Each row below holds a small network's activations on one input, seen along a few directions.
Each table varies a few parts of the input and shows all the possible inputs, shuffled.
A made-up example of a description, with smaller parts first: one of 3 separate values, together with either a single point or one of 9 places around a ring or (one of 4 places along a line, together with one of 8 places around a ring).
Shared parts are said once, and a part with two or three values counts as separate values.
In the rows, 128 means zero.

Other details of the inputs shift rows strongly along two fixed directions, in all tables alike. That doesn't count.

A family of inputs:
x1: [146, 131, 125, 61, 137, 143, 154, 150, 122, 157, 142, 134]
x2: [95, 147, 111, 93, 96, 105, 65, 83, 138, 91, 91, 244]
x3: [160, 108, 100, 190, 142, 125, 172, 125, 165, 145, 136, 76]
x4: [107, 145, 107, 99, 93, 106, 73, 102, 150, 93, 89, 245]
x5: [156, 131, 122, 69, 129, 141, 155, 166, 135, 155, 140, 138]
x6: [80, 158, 144, 110, 120, 112, 61, 115, 115, 73, 76, 231]
x7: [101, 157, 162, 105, 96, 122, 68, 143, 109, 91, 123, 174]
x8: [138, 114, 113, 171, 176, 125, 154, 87, 139, 126, 144, 70]
x9: [150, 140, 123, 67, 130, 147, 156, 147, 115, 154, 142, 136]
x10: [123, 92, 119, 184, 173, 133, 158, 118, 122, 137, 127, 59]
x11: [91, 147, 145, 101, 69, 115, 40, 124, 113, 100, 110, 181]
x12: [96, 122, 117, 207, 90, 88, 60, 54, 141, 99, 123, 124]
x13: [136, 102, 99, 173, 155, 117, 164, 93, 150, 132, 145, 74]
x14: [159, 139, 124, 81, 121, 150, 151, 175, 141, 162, 130, 141]
x15: [127, 147, 155, 81, 153, 148, 140, 176, 100, 129, 126, 127]
x16: [128, 141, 153, 90, 120, 148, 165, 186, 102, 142, 124, 130]
x17: [138, 152, 132, 104, 51, 122, 75, 139, 150, 115, 124, 191]
x18: [104, 122, 119, 208, 82, 91, 61, 53, 139, 91, 122, 124]
x19: [114, 107, 128, 196, 151, 117, 180, 138, 135, 135, 131, 68]
x20: [102, 163, 162, 107, 90, 117, 71, 141, 108, 102, 123, 175]
x21: [153, 128, 123, 70, 130, 152, 155, 164, 131, 149, 143, 142]
x22: [126, 96, 118, 183, 174, 129, 156, 120, 122, 136, 124, 57]
x23: [158, 104, 100, 186, 141, 118, 176, 110, 156, 136, 144, 77]
x24: [127, 91, 121, 187, 173, 133, 158, 122, 122, 139, 131, 60]
x25: [158, 132, 126, 78, 123, 147, 147, 177, 145, 158, 130, 140]
x26: [123, 141, 150, 89, 131, 148, 169, 188, 105, 153, 126, 126]
x27: [141, 129, 126, 66, 134, 152, 149, 145, 120, 147, 145, 140]
x28: [126, 140, 159, 84, 154, 155, 142, 176, 97, 130, 131, 130]
x29: [90, 160, 156, 117, 49, 112, 72, 143, 116, 97, 120, 189]
x30: [155, 147, 139, 68, 148, 154, 145, 138, 105, 145, 140, 131]
x31: [132, 137, 158, 89, 122, 147, 171, 187, 102, 146, 125, 125]
x32: [137, 131, 134, 68, 149, 150, 135, 152, 103, 159, 124, 122]
x33: [154, 133, 119, 68, 130, 146, 154, 164, 134, 149, 138, 137]
x34: [84, 152, 158, 114, 54, 113, 64, 143, 121, 89, 119, 191]
x35: [136, 136, 139, 79, 144, 153, 144, 169, 91, 156, 118, 118]
x36: [114, 122, 104, 212, 67, 76, 76, 64, 174, 93, 139, 140]
x37: [94, 120, 117, 205, 91, 86, 58, 57, 144, 98, 124, 123]
x38: [143, 140, 140, 64, 157, 159, 139, 139, 109, 142, 144, 135]
x39: [107, 153, 131, 93, 55, 104, 56, 104, 136, 107, 136, 199]
x40: [121, 151, 128, 105, 47, 114, 52, 131, 160, 103, 122, 199]
x41: [123, 130, 112, 67, 193, 154, 147, 133, 103, 147, 78, 168]
x42: [129, 101, 108, 175, 171, 128, 151, 99, 130, 138, 127, 60]
x43: [141, 110, 115, 173, 181, 127, 156, 89, 137, 127, 147, 70]
x44: [115, 99, 130, 193, 159, 131, 187, 139, 132, 130, 135, 66]
x45: [136, 107, 109, 181, 164, 127, 155, 98, 123, 144, 129, 62]
x46: [166, 133, 129, 73, 116, 144, 160, 162, 128, 153, 139, 140]
x47: [151, 98, 98, 180, 156, 121, 173, 114, 159, 135, 146, 75]
x48: [136, 151, 155, 86, 152, 150, 150, 178, 92, 138, 129, 123]
x49: [127, 146, 131, 102, 59, 122, 65, 139, 155, 109, 125, 193]
x50: [106, 133, 132, 86, 171, 148, 173, 170, 110, 132, 80, 173]
x51: [146, 149, 138, 67, 152, 150, 141, 137, 108, 151, 141, 133]
x52: [140, 146, 165, 86, 141, 146, 148, 175, 94, 134, 127, 127]
x53: [135, 98, 125, 188, 155, 122, 159, 114, 120, 138, 122, 59]
x54: [118, 117, 104, 206, 84, 81, 93, 75, 174, 101, 141, 128]
x55: [148, 106, 103, 177, 146, 119, 172, 93, 143, 136, 146, 76]
x56: [144, 147, 138, 65, 154, 148, 139, 142, 111, 151, 142, 133]
x57: [136, 131, 134, 69, 151, 157, 133, 151, 100, 152, 124, 124]
x58: [146, 143, 139, 62, 156, 148, 139, 141, 112, 148, 141, 131]
x59: [86, 119, 131, 213, 93, 93, 106, 102, 147, 88, 124, 113]
x60: [128, 118, 116, 219, 55, 84, 76, 77, 181, 92, 128, 139]
x61: [157, 129, 126, 79, 126, 159, 151, 176, 141, 153, 134, 141]
x62: [138, 134, 143, 79, 137, 152, 140, 167, 91, 152, 116, 122]
x63: [119, 144, 131, 102, 50, 114, 57, 122, 146, 100, 141, 206]
x64: [121, 118, 107, 214, 80, 88, 87, 88, 184, 105, 131, 129]
x65: [123, 112, 135, 192, 174, 115, 158, 126, 129, 121, 133, 66]
x66: [130, 139, 161, 89, 155, 156, 143, 180, 97, 132, 135, 130]
x67: [146, 131, 104, 79, 165, 151, 160, 158, 145, 145, 86, 185]
x68: [156, 107, 96, 184, 146, 118, 177, 111, 155, 140, 146, 76]
x69: [104, 122, 108, 203, 76, 79, 76, 49, 161, 95, 141, 136]
x70: [147, 138, 141, 68, 158, 160, 142, 144, 109, 145, 149, 134]
x71: [106, 150, 132, 94, 54, 109, 48, 100, 136, 95, 136, 202]
x72: [134, 128, 135, 70, 150, 161, 135, 149, 100, 153, 127, 126]
x73: [118, 101, 128, 192, 158, 119, 187, 141, 136, 136, 131, 61]
x74: [152, 112, 122, 176, 165, 123, 163, 85, 134, 131, 146, 69]
x75: [146, 128, 128, 67, 136, 154, 152, 151, 119, 151, 149, 140]
x76: [134, 94, 114, 180, 174, 136, 156, 103, 126, 143, 137, 63]
x77: [158, 133, 131, 65, 128, 148, 164, 149, 115, 156, 142, 132]
x78: [80, 108, 102, 209, 146, 91, 85, 61, 140, 86, 72, 155]
x79: [127, 133, 141, 77, 143, 147, 134, 169, 98, 157, 118, 124]
x80: [150, 151, 137, 70, 147, 150, 139, 136, 106, 144, 141, 134]
x81: [83, 149, 162, 119, 50, 116, 61, 144, 121, 90, 126, 197]
x82: [157, 95, 104, 190, 152, 134, 173, 130, 168, 144, 144, 77]
x83: [144, 100, 118, 180, 161, 127, 162, 98, 124, 144, 129, 59]
x84: [125, 95, 118, 183, 170, 120, 155, 119, 127, 142, 123, 57]
x85: [112, 161, 164, 107, 87, 121, 76, 143, 104, 97, 122, 173]
x86: [96, 116, 123, 209, 102, 92, 79, 79, 134, 105, 118, 110]
x87: [87, 132, 141, 220, 96, 80, 66, 83, 142, 76, 127, 127]
x88: [128, 109, 95, 171, 220, 124, 171, 70, 139, 122, 101, 115]
Each input here is: one of 8 places along a line, together with either a single point or one of 10 places along a line.
The inputs of x3 and x45 match in every part but the place on the line of 8. If x17 is changed in the same way as x3 into x45, which row does it become?
Answer: x18
The inputs of x15 and x40 match in every part but the place on the line of 8. If x6 is changed in the same way as x15 into x40, which row does it become?
Answer: x67
The inputs of x34 and x43 match in every part but the place on the line of 8. If x81 is changed in the same way as x34 into x43, which row does it become?
Answer: x70
List by row number the other rows that have the place on the line of 8 in common with x78.
Answer: x10, x11, x22, x24, x35, x53, x62, x79, x84, x86
List by row number the other rows that have the place on the line of 8 in common with x33.
Answer: x4, x5, x21, x23, x36, x46, x47, x54, x63, x68
Which other rows does x7 become when the place on the line of 10 takes its other values? List them by row number.
Answer: x15, x20, x28, x48, x52, x65, x66, x85, x87

A family of inputs:
x89: [195, 136, 122, 35, 90, 165, 168, 195, 151, 184, 169, 129]
x90: [95, 151, 140, 80, 69, 118, 63, 135, 125, 110, 117, 207]
x91: [132, 117, 120, 172, 152, 126, 152, 120, 130, 142, 129, 76]
x92: [143, 119, 127, 170, 176, 134, 182, 132, 131, 140, 138, 71]
x93: [112, 117, 114, 190, 115, 111, 104, 87, 149, 99, 119, 132]
x94: [141, 113, 118, 168, 175, 127, 156, 109, 138, 128, 129, 96]
x95: [114, 148, 153, 68, 96, 135, 96, 148, 105, 119, 136, 170]
x96: [109, 157, 160, 84, 67, 126, 65, 137, 111, 100, 130, 197]
x97: [142, 107, 112, 155, 193, 132, 173, 115, 135, 140, 135, 77]
x98: [120, 164, 151, 73, 91, 130, 89, 143, 108, 125, 125, 175]
x99: [99, 122, 112, 192, 85, 95, 69, 63, 147, 91, 115, 147]
x100: [101, 118, 117, 184, 114, 95, 111, 86, 148, 102, 129, 130]
x101: [128, 105, 106, 164, 164, 131, 160, 112, 138, 132, 128, 90]
x102: [153, 136, 133, 45, 166, 166, 152, 170, 102, 168, 118, 137]
x103: [120, 151, 145, 68, 102, 128, 99, 153, 114, 118, 121, 175]
x104: [132, 99, 122, 163, 168, 137, 173, 132, 125, 143, 141, 62]
x105: [105, 123, 122, 197, 99, 95, 59, 72, 155, 85, 118, 151]
x106: [103, 128, 123, 195, 81, 82, 70, 73, 143, 85, 116, 141]
x107: [104, 125, 124, 190, 109, 103, 94, 97, 146, 104, 132, 113]
x108: [109, 114, 132, 195, 104, 109, 98, 98, 138, 100, 132, 116]
x109: [140, 142, 141, 56, 149, 155, 167, 177, 109, 153, 123, 154]
x110: [129, 111, 109, 161, 166, 127, 165, 105, 136, 126, 132, 93]
x111: [138, 100, 122, 164, 165, 137, 174, 127, 119, 150, 134, 61]
x112: [149, 138, 149, 45, 152, 166, 170, 179, 87, 164, 134, 123]
x113: [153, 136, 141, 55, 158, 166, 170, 199, 104, 159, 116, 131]
x114: [105, 127, 119, 190, 97, 87, 61, 56, 147, 88, 121, 149]
x115: [136, 113, 114, 168, 166, 130, 169, 109, 137, 125, 128, 98]
x116: [135, 112, 108, 163, 162, 127, 165, 99, 130, 133, 125, 92]
x117: [142, 136, 134, 48, 160, 160, 139, 170, 109, 154, 124, 146]
x118: [107, 165, 155, 90, 65, 125, 53, 144, 121, 105, 120, 199]
x119: [103, 158, 142, 79, 66, 114, 66, 123, 117, 111, 115, 211]
x120: [197, 141, 122, 35, 92, 158, 172, 191, 146, 179, 176, 135]
x121: [150, 144, 145, 56, 150, 156, 162, 186, 104, 148, 120, 142]
x122: [135, 102, 109, 163, 171, 131, 182, 124, 131, 155, 123, 78]
x123: [106, 130, 127, 187, 112, 99, 100, 91, 143, 100, 137, 115]
x124: [144, 103, 113, 164, 170, 131, 177, 132, 127, 149, 119, 66]
x125: [136, 103, 114, 169, 174, 134, 185, 133, 138, 146, 125, 84]
x126: [105, 152, 144, 80, 69, 119, 57, 144, 121, 104, 114, 196]
The inputs of x104 and x95 match in every part but one. If x117 is changed in the same way as x104 into x95, which row does it become?
Answer: x97
What is each input in this table made of?
Answer: one of 2 separate values, together with either a single point or (one of 3 separate values, together with one of 6 places along a line)
Which other rows does x91 become when the choice among 2 separate values takes its other values? List them by row number.
Answer: x98
Which other rows does x105 become when the choice among 2 separate values takes its other values? List them by row number.
Answer: x94
